arr =
118,29,29,21,20,174,88,141,17,229,169,186,24,234,108,159
202,83,72,94,97,201,184,206,90,160,197,198,96,137,110,200
179,62,57,70,55,192,154,191,52,192,184,196,70,178,109,182
88,196,199,197,196,171,172,57,189,116,173,160,180,38,102,73
97,189,205,195,198,164,171,74,187,105,175,152,186,28,118,68
116,188,194,201,193,178,190,99,201,100,169,143,180,41,109,92
202,76,72,68,73,192,174,181,62,187,175,184,78,175,97,183
6,31,34,32,28,164,128,19,30,187,157,168,52,130,98,44
Rows and columns are counted from 1.
(1, 1) -> 118
(2, 10) -> 160
(4, 15) -> 102
(4, 12) -> 160
(1, 10) -> 229
(3, 3) -> 57
(8, 14) -> 130
(3, 16) -> 182
(2, 15) -> 110
(3, 12) -> 196
(5, 8) -> 74
(6, 1) -> 116
(4, 6) -> 171
(8, 12) -> 168
(2, 16) -> 200
(6, 5) -> 193
(1, 4) -> 21
(4, 7) -> 172
(3, 14) -> 178
(3, 9) -> 52
(7, 12) -> 184
(8, 5) -> 28
(3, 15) -> 109
(5, 3) -> 205
(7, 2) -> 76
(7, 7) -> 174
(1, 3) -> 29
(1, 9) -> 17
(3, 5) -> 55
(4, 13) -> 180
(3, 1) -> 179
(2, 14) -> 137
(2, 4) -> 94
(2, 1) -> 202
(4, 1) -> 88

A =
-3.67   3.22  -4.93   0.71  -4.94   3.38   4.75  -3.26  -4.03
-3.73   2.98  -4.83   0.50  -4.85   3.44   4.64  -3.03  -4.11
-3.65   2.20  -4.26   0.02  -4.19   3.31   3.90  -2.37  -3.80
Indices start at 1.
row 1 col 1 -> -3.67
row 2 col 1 -> -3.73
row 3 col 5 -> -4.19
row 2 col 4 -> 0.50
row 1 col 9 -> -4.03
row 3 col 6 -> 3.31
row 1 col 8 -> -3.26
row 1 col 6 -> 3.38
row 3 col 1 -> -3.65
row 3 col 8 -> -2.37
row 2 col 3 -> -4.83
row 1 col 2 -> 3.22
row 3 col 9 -> -3.80
row 3 col 3 -> -4.26
row 2 col 7 -> 4.64
row 2 col 6 -> 3.44

data =
0.01; -0.12; -3.05; 2.65; -1.86; 3.04; -1.61; 0.69; 2.90; 0.26; -4.89; 4.08; -4.21; -5.58
5.07; -2.38; -3.26; -4.96; -3.46; -4.62; 2.67; 2.12; -0.17; -0.92; 3.81; 0.54; 3.25; 5.66
4.64; -2.80; 4.89; -1.38; 3.68; -4.44; -2.38; -0.47; 3.35; 1.87; -1.41; -4.90; 5.06; -0.71
-2.18; -1.38; 4.94; -2.63; 5.07; -2.52; 1.87; -1.86; 2.52; -5.35; -0.76; -4.01; -0.86; 3.86
-1.99; 5.08; 0.75; -1.85; 3.90; -4.14; 3.85; -3.87; 4.56; 4.12; -2.28; 4.07; -4.58; -4.15
2.28; -2.83; -5.27; 4.01; 1.53; -4.10; 2.44; -0.36; -1.15; -1.55; 3.52; -4.47; 3.48; 3.79
Rows and columns are counted from 1.
row 1 col 1	0.01
row 5 col 8	-3.87
row 1 col 2	-0.12
row 2 col 8	2.12
row 5 col 6	-4.14
row 3 col 4	-1.38
row 2 col 5	-3.46
row 2 col 14	5.66
row 1 col 14	-5.58
row 3 col 13	5.06
row 2 col 7	2.67
row 6 col 8	-0.36
row 1 col 10	0.26
row 3 col 11	-1.41
row 4 col 12	-4.01
row 6 col 11	3.52
row 6 col 5	1.53
row 1 col 11	-4.89
row 5 col 4	-1.85
row 3 col 3	4.89
row 2 col 6	-4.62
row 6 col 9	-1.15
row 2 col 4	-4.96
row 2 col 3	-3.26
row 2 col 11	3.81
row 3 col 5	3.68
row 4 col 5	5.07
row 4 col 14	3.86
row 5 col 12	4.07

M =
-2.83; 0.44; -2.89; 0.94; 1.70; -1.44; 2.51; -1.34; -0.77
1.57; -0.45; 1.36; -0.72; -0.37; 0.91; -1.16; -0.02; 0.86
1.23; 2.37; 3.02; 1.85; -4.43; -1.23; -1.52; 5.01; -2.30
0.73; 2.65; 2.74; 2.17; -4.52; -1.56; -1.08; 5.19; -2.59
0.12; 1.67; 1.42; 1.44; -2.89; -1.15; -0.71; 3.65; -2.07
0.41; 2.16; 2.03; 1.81; -3.67; -1.41; -0.91; 4.45; -2.40
Indices start at 1.
(1, 1) => -2.83
(1, 8) => -1.34
(6, 5) => -3.67
(3, 2) => 2.37
(2, 2) => -0.45
(4, 2) => 2.65
(6, 8) => 4.45
(6, 6) => -1.41
(2, 9) => 0.86
(2, 5) => -0.37
(2, 8) => -0.02
(6, 3) => 2.03
(1, 5) => 1.70
(3, 3) => 3.02
(2, 7) => -1.16
(1, 7) => 2.51
(1, 3) => -2.89
(4, 1) => 0.73
(3, 7) => -1.52
(3, 4) => 1.85
(5, 8) => 3.65
(3, 6) => -1.23
(6, 2) => 2.16
(6, 4) => 1.81
(6, 9) => -2.40

grid =
array([[ -6,  17,  27,   6,  21, -10,  -7,   7,   2,   5,  14,  29,   3,
         27,  -2],
       [ -8,  18,  28,   5,  22, -11,  -3,   7,   3,   4,  16,  27,   3,
         27,  -3],
       [  5, -17,   0,  -2,   0,  18,   6,  -8,   3,  37,  -4,  -9,  -6,
         12,   5],
       [  6, -21,  36,   4,  20,  12,  -7,   5,   0,  18,  23,  10,  15,
          3,  12],
       [  8,  27,   6,   8,  -7,  -3,   3,  -2,  -6,  26,  -1,   9, -28,
         18,   5],
       [  4, -23,   1,   0,   0,  22,   5,  -9,   2,  38,  -1,  -7,  -3,
         13,   7],
       [ -6,  15,  28,   7,  21, -12,  -6,   8,   1,   5,  15,  32,   4,
         27,  -4],
       [  6,  26,   6,   7,  -6,  -4,   1,  -4,  -9,  22,  -2,  11, -27,
         19,   7],
       [  9,  27,   8,   7,  -7,  -4,   3,  -3,  -6,  24,  -4,  12, -29,
         18,   8],
       [ -8,  16,  27,   5,  22,  -9,  -4,   8,  -5,   4,  14,  30,   5,
         30,  -2],
       [ 16,  31,  -8,  29, -10,  12,   8,   8,   1, -14,  -2,  -4,  -4,
          9,   8],
       [ 16,  30,  -8,  26, -12,  14,  11,   9,   2, -15,   0,  -3,  -7,
          8,   9],
       [ -9,  17,  26,   4,  19, -11,  -6,   5,   1,   2,  15,  29,   2,
         29,  -1],
       [ -9,  17,  28,   8,  21, -11,  -6,   8,  -2,   5,  16,  28,   2,
         30,  -3],
       [ -8,  18,  29,   6,  23, -12,  -5,   7,  -2,   7,  15,  29,   2,
         28,  -5]])
Rows and columns are counted from 1.
row 1 col 1 = -6
row 9 col 6 = -4
row 1 col 8 = 7
row 7 col 13 = 4
row 6 col 9 = 2
row 2 col 10 = 4
row 8 col 5 = -6
row 13 col 15 = -1
row 8 col 7 = 1
row 4 col 4 = 4
row 2 col 14 = 27
row 2 col 4 = 5
row 9 col 8 = -3
row 3 col 13 = -6
row 11 col 11 = -2
row 15 col 4 = 6
row 4 col 10 = 18
row 14 col 8 = 8
row 4 col 3 = 36
row 13 col 14 = 29
row 10 col 9 = -5
row 8 col 13 = -27
row 3 col 4 = -2
row 6 col 4 = 0
row 1 col 3 = 27
row 9 col 12 = 12
row 10 col 15 = -2
row 12 col 7 = 11
row 4 col 8 = 5
row 13 col 10 = 2
row 12 col 3 = -8
row 6 col 5 = 0
row 7 col 10 = 5
row 5 col 8 = -2
row 5 col 3 = 6
row 7 col 7 = -6
row 1 col 12 = 29
row 1 col 5 = 21

X =
4.42; 1.70; 0.47; -5.80; 2.66
-1.76; 2.12; -3.88; 1.63; 1.57
-0.94; 3.69; -5.44; -0.55; 2.31
-1.33; -3.98; 3.04; 1.91; -4.11
4.40; 2.27; 2.28; -5.27; 2.56
-4.01; -0.60; -2.25; 4.35; -2.08
-1.97; 2.68; -4.28; 1.57; 1.42
Indices start at 1.
(1, 1) -> 4.42
(2, 3) -> -3.88
(3, 4) -> -0.55
(4, 4) -> 1.91
(3, 1) -> -0.94
(6, 3) -> -2.25
(6, 1) -> -4.01
(7, 1) -> -1.97
(6, 2) -> -0.60
(6, 4) -> 4.35
(2, 4) -> 1.63
(5, 2) -> 2.27
(2, 1) -> -1.76
(2, 5) -> 1.57
(3, 3) -> -5.44
(1, 2) -> 1.70
(3, 5) -> 2.31
(4, 5) -> -4.11
(7, 5) -> 1.42
(2, 2) -> 2.12
(1, 4) -> -5.80
